A small network was shown many inputs. Here are its activations along a few directions, one row for each input.
Each table varies a few parts of the input and shows all the possible inputs, shuffled.
A made-up example of a description, with smaller parts first: one of 5 places around a ring, together with either a single point or one of 11 places around a ring or (one of 2 separate values, together with one of 6 places along a line).
Shared parts are said once, and a part with two or three values counts as separate values.

Other details of the inputs shift rows strongly along two fixed directions, in all tables alike. That doesn't count.

Table:
r1: [-0.48 -0.91 -0.77  1.12  1.20 -2.30 -2.02 -0.85  0.12 -1.89 -2.14  2.10
 -1.33  0.56  0.81  0.43]
r2: [-0.61  0.16 -1.74  0.03  1.00 -2.01 -1.89 -0.07  1.32 -2.95 -0.38  1.92
  0.04  0.24  2.06  0.27]
r3: [-0.42 -0.91 -1.41  1.39  0.27 -0.70 -1.12  0.59  0.23 -2.52 -2.04  1.74
  0.32  0.41  2.61  0.43]
r4: [ 0.17  1.06  1.60 -2.56 -0.11  4.76  2.39 -1.61  0.73  0.28  3.12 -2.59
 -1.01 -0.19 -2.49  2.34]
r5: [-0.31 -0.54 -0.16 -1.25 -0.57  2.07  4.10 -2.01 -1.76  2.22  0.41 -0.36
  0.25 -0.36 -3.91  0.77]
r6: [-0.41  0.92 -1.27 -0.57  0.91 -2.28 -1.53 -0.18  1.50 -2.41 -0.46  1.25
 -0.08  0.20  2.64  0.84]
r7: [ 0.33 -0.42 -0.21  0.04  1.94 -2.26 -1.56 -0.25  0.42 -2.25 -1.41  1.99
 -1.20  0.46  2.51  1.63]
r8: [ 0.01  0.79  1.21 -2.16 -0.15  5.08  2.50 -1.38  0.46 -0.34  3.03 -2.08
 -1.13 -0.50 -3.41  1.77]
r9: [-0.71  0.74  0.95 -1.64 -0.39  4.59  2.28 -1.96  0.62  0.58  2.35 -2.66
 -1.33 -0.33 -4.05  1.07]
r10: [ 0.21 -0.62 -0.70  1.18  1.67 -0.72 -1.48  0.01 -0.52 -2.02 -2.33  2.26
 -0.09 -0.07  1.96  0.47]
r11: [-0.94  0.37  0.38 -0.26 -0.78  3.66  3.96 -1.91 -1.63  2.67 -0.15  0.47
  0.53 -1.07 -2.60  0.39]
r12: [-0.60  0.45 -0.31 -1.06 -1.79  3.85  4.94 -0.90  0.31  0.95  2.05 -0.20
  1.54 -1.08 -1.26  0.38]
r13: [ 3.19 -0.59  4.86  2.47 -1.56 -2.95 -4.36  6.01 -3.16  7.40  1.73 -3.98
  2.22 -1.62 -0.26 -5.77]
r14: [-0.19  0.25 -0.11 -1.85 -0.15  3.93  2.42 -1.98 -0.10  0.49  1.81 -3.65
 -0.88 -0.14 -4.63  1.06]
r15: [-1.15  0.41 -1.37  0.51  0.42 -2.28 -1.77 -0.51  1.18 -1.84 -1.11  1.25
 -0.05  0.54  0.91 -0.47]
r16: [ 0.24 -0.60 -1.72 -0.17  0.87 -2.68 -1.82 -0.76  0.13 -1.63 -2.00  1.02
 -1.04  1.64 -0.03 -0.09]
r17: [ 2.55 -0.26  3.68  2.60 -2.29 -3.61 -3.70  5.85 -1.12  5.34  2.53 -4.48
  2.72 -0.71  0.58 -5.78]
r18: [ 2.65  0.07  5.98  1.80 -2.32 -2.46 -3.70  7.60 -1.35  6.84  3.16 -3.85
  2.31 -1.79  2.52 -4.77]
r19: [-1.45  0.69 -0.49 -0.27 -1.92  3.11  4.56 -1.59 -0.02  1.32  1.25 -0.60
  1.10 -0.43 -1.79 -0.13]
r20: [ 0.30 -1.10 -0.58  0.73  1.94 -2.18 -2.16  0.03  0.33 -2.84 -1.53  2.66
 -1.07  0.39  1.89  0.88]
r21: [-1.18 -0.59 -1.41  2.06 -0.13 -1.09 -1.17 -0.12 -0.01 -1.70 -2.56  1.19
  0.02  0.92  1.72 -0.10]
r22: [ 0.22 -0.27 -1.31 -0.44  1.42 -1.88 -2.05 -0.18  1.14 -2.81 -1.01  2.71
 -1.67  0.98  1.79  0.86]
r23: [-0.88 -0.18 -0.97 -0.10 -1.93  2.98  4.49 -1.07 -1.59  2.43 -0.14 -1.11
  1.50 -0.09 -2.93  0.53]
r24: [-0.13  1.39  0.68 -3.08 -0.59  2.77  4.15 -1.06  0.10  2.20  2.17  0.46
 -0.77 -0.42 -1.55  1.86]
r25: [-0.59 -0.13 -2.24  0.25  0.43 -2.80 -1.66 -0.83  0.37 -1.99 -1.59  0.43
  0.52  1.00  0.24 -0.40]
r26: [ 0.17  0.30 -1.27  0.60  0.18 -1.51 -0.65  0.02  1.58 -2.74 -0.99  0.56
  0.46  0.28  3.30  0.48]
r27: [ 0.37 -0.30 -0.44  0.59  1.79 -1.06 -1.31 -0.28 -0.10 -1.46 -2.44  1.66
 -0.18  0.08  2.74  1.11]
r28: [-0.39 -0.16 -0.88  0.04  0.66 -2.02 -1.84 -0.62  0.82 -1.34 -1.35  1.87
 -1.70  1.11  0.62 -0.07]
Description of these inputs: one of 4 places along a line, together with either a single point or one of 6 places around a ring.
Q: The inputs of r3 and r21 match in every part but the place on the line of 4. If r10 is changed in the same way as r3 into r21, which row does it become?
A: r11
Q: List by row number the other rows that have the place on the line of 4 in common with r4.
A: r6, r7, r18, r24, r26, r27
Q: Start at r6 and move only the place on the line of 4, one step at a time. The first step leads to r2. Which rows follow, in order?
A: r15, r25

Table:
r29: [ 0.58 -1.09  3.32  4.32 -4.76 -7.81 -1.97  6.60 -5.34  8.15  0.18 -1.05
  4.97 -2.38  3.18 -9.17]
r30: [-1.11  0.45 -3.01  2.39  1.56 -0.23 -4.22 -0.96  4.38 -8.05 -1.86 -0.33
  0.70  1.40  3.90  1.29]
r31: [-0.64  0.19 -0.41 -0.04  3.26 -2.51 -3.01 -0.63  2.49 -4.56 -3.08  5.70
 -3.41  0.50  6.08  3.58]
r32: [ 1.93  1.48  4.28  1.59 -2.56 -3.75 -6.64  6.66  1.95  3.39  5.71 -6.71
  2.48 -1.32  0.99 -7.29]
r33: [ 0.50 -1.37 -1.87  2.24  3.75 -2.18 -5.06 -2.35 -1.04 -4.56 -5.32 -0.12
 -2.76  1.70  1.15  1.63]
r34: [ 1.20 -2.28 -0.14  1.06  4.50 -1.78 -4.08 -1.18 -0.73 -5.08 -3.68  4.32
 -3.39  0.54  2.26  1.77]
r35: [-0.52  0.88  1.14 -3.36 -1.50  4.58  5.45 -3.45 -3.68  5.69  2.02 -4.10
 -0.59 -0.85 -9.11  0.63]
r36: [-0.90  2.79  3.05 -5.49 -1.78  4.74  7.46 -1.48 -0.03  6.39  5.09  2.00
 -0.91 -1.19 -3.95  1.90]
r37: [ 0.38  2.40  1.35 -4.76 -2.24  5.64  7.89 -0.38  1.45  4.09  6.52 -1.85
  2.48 -1.23 -3.01  2.05]
r38: [-0.26 -0.06  2.70 -4.75 -0.15  4.97  5.98 -1.61 -2.76  5.73  3.87  0.81
 -0.98 -2.03 -7.59  0.83]
r39: [-3.38 -0.66 -7.06 -0.84  0.87  8.62  8.48 -9.15  2.85 -6.99 -3.93  1.34
 -1.43  3.10 -5.65  7.74]
r40: [ 2.59 -0.97  3.81  2.06 -2.96 -4.74 -6.85  6.31 -1.00  4.91  3.67 -7.36
 -0.05  0.34 -1.59 -7.63]
r41: [-1.24 -1.78 -5.10  4.65 -0.64 -4.07 -0.75  0.60 -2.21 -2.69 -7.92  5.51
  3.10  0.68  6.67 -1.27]
r42: [ 0.88  0.02 -2.07  0.93  2.66 -1.47 -2.68  1.01  3.68 -6.42 -1.26  1.83
 -0.20  0.72  6.67  3.93]
Q: The inputs of r31 and r36 match in every part but one. If r42 is changed in the same way as r31 into r36, which row does it become?
A: r37
Q: Describe the family of inputs behind these rows.
A: one of 2 separate values, together with either a single point or one of 6 places around a ring
Q: Which other rows does r33 become when the choice among 2 separate values takes its other values? List them by row number.
A: r35

Table:
r43: [-0.56 -1.13 -0.81  0.70  1.94  0.30 -1.32 -1.53 -0.16 -2.79 -1.89  2.10
 -1.92  0.57 -0.78  1.04]
r44: [-0.55  0.03  0.88 -1.32 -2.66  3.47  7.69 -0.74 -4.02  7.92  0.91  0.94
  2.16 -1.62 -4.84 -0.95]
r45: [ 1.01 -0.61 -0.50 -1.65  2.88 -0.78 -2.27 -1.76  0.79 -3.11 -0.11  0.24
 -2.65  0.76 -1.15  2.44]
r46: [ 0.02 -0.08 -0.98  0.84  0.17  0.67  0.51  0.07  0.59 -2.59 -1.77  1.62
  0.68 -0.07  3.86  2.18]
r47: [ 0.46  1.12  1.65 -3.97 -2.00  5.38  5.04 -0.99  0.04  3.24  5.76 -4.66
  0.37 -0.61 -6.21  0.31]
r48: [-0.48  0.12 -0.25 -0.43  1.57 -0.53 -1.60 -2.27  0.37 -1.65 -1.68  0.73
 -2.83  1.15 -0.67  1.63]
r49: [-1.26 -0.38 -2.16  0.58 -0.47 -2.19  3.06 -0.61 -0.57 -0.27 -2.46  4.62
  1.96 -0.22  2.96  0.26]
r50: [ 0.44  0.91 -0.87 -2.50  1.94 -0.54 -1.21 -0.60  2.44 -3.98  1.04  1.29
 -1.41  0.05  2.17  2.61]
r51: [-1.25  1.87  1.52 -2.43 -3.16  5.20  5.28 -1.35 -0.15  4.80  4.11 -4.33
  0.20 -0.52 -5.75 -0.22]
r52: [ 2.48  1.51  6.16  1.08 -0.90 -4.61 -6.85  7.07  1.00  4.82  3.45 -2.70
  0.33 -0.96  4.02 -4.61]
r53: [ 3.38 -0.67  4.27  4.50 -1.52 -4.39 -7.20  7.23 -1.19  4.11  1.30 -6.06
  2.67 -0.91  2.75 -6.42]
r54: [-1.75 -0.71 -4.39  1.64 -0.92 -2.64  1.44 -1.60 -0.95 -0.75 -3.56  2.20
  2.34  0.90  0.25 -0.60]
r55: [-0.97  0.15 -0.86  0.20  0.76  0.51 -0.29 -0.40  1.57 -3.45 -0.28  3.18
 -0.55 -0.07  2.58  1.19]
r56: [-1.19 -0.77 -2.62  1.50  0.50 -0.08 -1.29 -1.53  1.50 -4.26 -1.26  0.32
 -0.62  0.82 -0.29 -0.38]
r57: [ 0.23 -1.34 -1.06  1.26  1.88  0.23 -0.99 -0.98 -1.26 -2.04 -3.53  0.50
 -0.73  0.74  1.10  1.51]
Q: Describe the family of inputs behind these rows.
A: one of 3 separate values, together with either a single point or one of 4 places along a line
Q: The inputs of r43 and r56 match in every part but the choice among 3 separate values. If r45 is changed in the same way as r43 into r56, which row does it become?
A: r47
Q: Which other rows does r51 become when the choice among 3 separate values takes its other values? List them by row number.
A: r48, r52
Q: List by row number the other rows that have the choice among 3 separate values in common with r49.
A: r46, r50, r52, r55
